These are the activations of a small neural network, seen along a few directions. Each row is one input.
In each table, some parts of the input vary, and every possible input appears once, in random order.
A made-up example of a description, with smaller parts first: one of 5 places around a ring, together with either a single point or one of 9 places around a ring or (one of 3 separate values, together with one of 4 places along a line).
Shared parts are said once, and a part with two or three values counts as separate values.
In the rows, 128 means zero.

Rows:
row 1: [ 74 181 127 105 101 152 143  99 140  85 103 150 123]
row 2: [102 164 176 159 110 136 123 125 115 126  51 126 139]
row 3: [169  53 102 133 156  82  84 145 119 133 159 101 134]
row 4: [ 92 143 141 133  99 137 156 113 137 114  67 136  88]
row 5: [172  80 115 154 175  94  58 149 109 144 152  87 157]
row 6: [105 186 113 109 104 172 155 117 131  64  98 156 142]
row 7: [ 94 187 142  85  86 165 137 104 139 117 124 156 114]
row 8: [148  89 118 158 199  94  78 171 112 165 156 113 167]
row 9: [123 173 120 135 102 163 163 110 128  75  90 160 117]
row 10: [130 159 204 123 109 157 149 108 113 176  76 116 155]
row 11: [124 147 127 138 101 158 168 132 128  92  62 143 108]
row 12: [122 168 190 139  94 150 117 129 111 161  71 131 131]
row 13: [ 92 168 134 130  99 143 151  91 137  96  96 154  97]
row 14: [138  67  81 135 185  97 110 158 138 153 171 124 118]
row 15: [133 121  78 126 159 107 106 149 141 112 229 107 156]
row 16: [100 138 164 136  92 123 149 122 124 116  58 139 115]
row 17: [103 177 155  69 101 171 169  83 142 132 128 141 138]
row 18: [150  79  96 154 158  98 118 164 136 137 195  93 121]
row 19: [161  85  68 128 159 100  87 114 135 117 194 116 119]
row 20: [145  61 105 137 180  83 103 167 122 154 163 127 143]
row 21: [131 142 149 142  95 144 161 140 113  95  53 145 135]
row 22: [156  73 120 157 153  85 112 172 119 139 187  96 146]
row 23: [121 165 162  93  99 162 177  75 139 143 121 145 112]
row 24: [128 133 191 100  92 143 176 105 123 165  83 129 130]
row 25: [120 142 178 117  76 137 143 126 120 150  78 145 107]
row 26: [149 106  87 152 157 102 114 141 138 121 222 112 131]
row 27: [112 174 148 110  84 156 145  96 135 129 116 160  89]
row 28: [121 109  63 107 185 106  99 144 142 127 206 138 154]
row 29: [162  59  77 130 160  96  91 137 134 133 167  98 109]
row 30: [133 168 162 164 113 157 135 143 103 106  45 132 159]
row 31: [112 148 155 113  83 151 150 118 135 147  87 142  80]
row 32: [121 139 169  96  98 157 182  97 138 162  92 127 103]
row 33: [158 101 132 178 172  96  86 176 107 149 180  81 169]
row 34: [137  94  72 132 183 101 106 136 139 137 199 142 129]
row 35: [144 100  59 103 160 106  80 122 137 108 201 112 145]
Q: Changing only one part turns row 23 into row 32. The same change can be made to row 9. Which row results?
A: row 11
Q: Describe the family of inputs behind these rows.
A: one of 5 places along a line, together with either one of 3 separate values or one of 4 places along a line
Q: Change only the choice among 3 separate values in row 18. List by row number the other rows that result.
A: row 14, row 29
Q: Change only the place on the line of 5 in row 34. List by row number the other rows that result.
A: row 8, row 14, row 20, row 28

Rows:
row 36: [130 116  77  96 132 124 133 107 152 112 204 132 105]
row 37: [163  77 157 145 138 101 116 146 117 184 141  94 127]
row 38: [102 194 176 106  93 167 143 101 124 131  86 144 142]
row 39: [108 179 140 169  93 158 146 138 111  56  15 153 130]
row 40: [105 178 176 108  90 166 174 106 130 138  90 144 127]
row 41: [120 101  68  88 142 118 129 104 158 120 190 144  90]
row 42: [119 135  38 165 154 118 102 154 132  28 144 145 133]
row 43: [156  89 125 210 158  93  85 194  93 102  71 102 161]
row 44: [154  61 148 136 147  93 111 144 121 192 125 105 113]
row 45: [118 149  77 101 153 131 104 113 143 105 204 135 149]
row 46: [113 161 173 103  74 159 174  93 134 138  88 138  98]
row 47: [122 133  79 100 150 129 133 119 148 111 208 137 134]
row 48: [103 146 165  94  80 151 169  90 138 146  72 153  84]
row 49: [155  92 161 149 156 105 115 158 113 182 144  97 157]
row 50: [152 109 160 149 160 108  85 152 106 175 139  97 171]
Q: Changing only one part turns row 50 into row 45. The same change can be made to row 44. Which row results?
A: row 41
Q: Describe the family of inputs behind these rows.
A: one of 3 separate values, together with either a single point or one of 4 places along a line
Q: Change only the choice among 3 separate values in row 39. List by row number the other rows that result.
A: row 42, row 43
Q: Change only the choice among 3 separate values in row 37. List by row number the other rows that result.
A: row 36, row 46

Rows:
row 51: [115 180 179 136  96 154 121 117 111 125  64 130 146]
row 52: [124 124  85 105 170 119 112 131 142 132 216 130 154]
row 53: [134 152 123 138 114 147 142 127 120  84 100 130 144]
row 54: [136 151 194 118  84 155 171 110 122 157  97 117 127]
row 55: [144 116 189 146 124 127 156 149 114 181 111 108 143]
row 56: [123 145 174 164 137 126 107 156 104 148  78 121 163]
row 57: [ 89 157  74  56 125 150 142  75 166 106 180 169  97]
row 58: [134 117  96 156 149 112 128 158 132 107 181 119 134]
row 59: [108 148 179  97  76 156 187  95 137 153  74 147  88]
row 60: [163  65 107 166 166  90  91 166 111 128 115 104 142]
row 61: [156  65  83 156 162  83  91 156 130 129 183 103 115]
row 62: [147  73  73 104 184  90  75 127 140 154 219 114 134]
row 63: [117 161  89  76 132 148 126  90 150 109 203 140 136]
row 64: [141 116 119 166 154 119 127 167 114 107 114 120 161]
row 65: [ 87 177 163 115  88 156 137 101 126 122  42 160 108]
row 66: [127 153 100 128 109 141 142 118 139  84 168 129 117]
row 67: [ 98 150  85 107 102 143 158 102 156  81 145 160  78]
row 68: [145  94 163 163 148  98  70 155 100 169  80 105 144]
row 69: [167  66 178 145 135  99 120 148 111 203 113  92 125]
row 70: [106 149 108 117 106 149 158 112 136  80  77 161 105]
Q: Describe the family of inputs behind these rows.
A: one of 4 places along a line, together with one of 5 places along a line
Q: Changing only the place on the line of 5 turns row 69 into row 62. The same change can be made to row 55. Which row results?
A: row 52
Q: Change only the place on the line of 4 in row 60. List by row number the other rows that result.
A: row 53, row 64, row 70
Q: Change only the place on the line of 5 in row 67. List by row number the other rows that result.
A: row 57, row 59, row 65, row 70
